Each row below holds a small network's activations on one input, seen along a few directions.
In each table, some parts of the input vary, and every possible input appears once, in random order.
Descriptions start from the smaller parts, as in this example, which fits no table here: one of 5 places around a ring, together with either a single point or one of 11 places around a ring or (one of 3 separate values, together with one of 4 places along a line).
Shared parts are said once, and a part with two or three values counts as separate values.

Other details of the inputs vary at random and push rows far along two fixed directions, the same in every table; ignore that.

A family of inputs:
x1: [ 13 -61  32 -20  68  50  28 -39   0  16  33  15 -39  -6]
x2: [ 42  73   4 -81 -16  20  40  16  85   3  17  -3  37 -14]
x3: [ 29  55 -34 -48  -4 -23  10  48  47   5  -3  -5  15 -17]
x4: [-13 -67  29   7  30  33   4 -43 -38   7  14  -1 -32 -12]
x5: [-14  38  16   6 -42 -17   5   3   8 -16 -23   7  26  15]
x6: [ 37  57 -45 -48 -11  -6  -2  29  48  12  -1  -7  23 -11]
x7: [ -56  -24  -34  107  -50  -17  -45  -26 -100   -9  -32    1    7   18]
x8: [-26  17 -41  51 -47 -45 -38  12 -34 -13 -43  -1  13  20]
x9: [ 23  41 -21 -68 -12 -31  -7  36  48   2 -12 -24  24 -14]
x10: [ 18  49 -26 -46 -20 -28  -3  44  34   2  -8 -24  19 -28]
x11: [-21  24 -41  54 -46 -37 -28  23 -35  -9 -29   2   7   4]
x12: [ 17 -63  48  -4  70  47  16 -18   7  14  54   9 -30   2]
x13: [ 15 -69  49 -13  71  39   8 -27  11  11  42   5 -24  18]
x14: [-59 -28 -22  88 -33 -37 -32 -17 -80 -19 -50   4 -11  23]
x15: [ -6 -45  85  15  41  52  43 -41  -2  -7  40  21 -33   2]
Each input here is: one of 3 separate values, together with either a single point or one of 4 places along a line.
Changing only the choice among 3 separate values turns x7 into x12. The same change can be made to x1. Which row results?
> x3
Which other rows does x8 become when the choice among 3 separate values takes its other values? List them by row number.
> x6, x11
List by row number the other rows that have the choice among 3 separate values in common with x9.
> x5, x8, x13, x14

A family of inputs:
x16: [ 46  92  21 -87 -19   7  44  32 100  -3  16   0  42  -9]
x17: [-13 -25   3  18  -3  11  -7 -25 -27   1  -2   0  -7   1]
x18: [-20 -27   6  25   8  -1  -1 -16 -28  -4  -8   6 -12   9]
x19: [-18 -29  12  25   1   1  -7 -12 -28  -4  -1  -3 -13  -1]
x20: [ 11 -19  18 -18  32  18  18  -4  14   5  19   4 -19  -8]
x21: [-16 -22  -2  26  -1  13   0 -26 -31   0  -5   8 -13   1]
x22: [-15  39 -38  18 -51 -34 -23  22 -20  -6 -27 -15  25  -8]
x23: [ 18 -18  11 -16  29  29  10 -14  16  10  23   7  -7   2]
x24: [ 21 -18  20 -22  36  16   8  -1  26   7  21   6 -14   4]
x25: [ 13  43 -28 -25 -19 -25  -2  29  26  -1 -17  -4  13  -6]
x26: [-17  42 -43  25 -49 -32 -16  22 -23  -6 -30  -8  19  -8]
x27: [-11  42 -42  28 -46 -32 -23  27 -16  -5 -22  -8  25   0]
x28: [-17 -30  12  23   3  -2 -10 -15 -26  -4  -8   1 -15   4]
x29: [ 18 -19  19 -24  38  16   9  -3  25   8  22   4  -6   9]
x30: [ 10 -26  23 -27  32  14   7  -9  15   5  15  -3  -7   3]
x31: [-12 -24   8  32   7   3  -7  -7 -22  -2   5   4 -12   7]
What is each input in this table made of?
> either a single point or (one of 3 separate values, together with one of 5 places along a line)
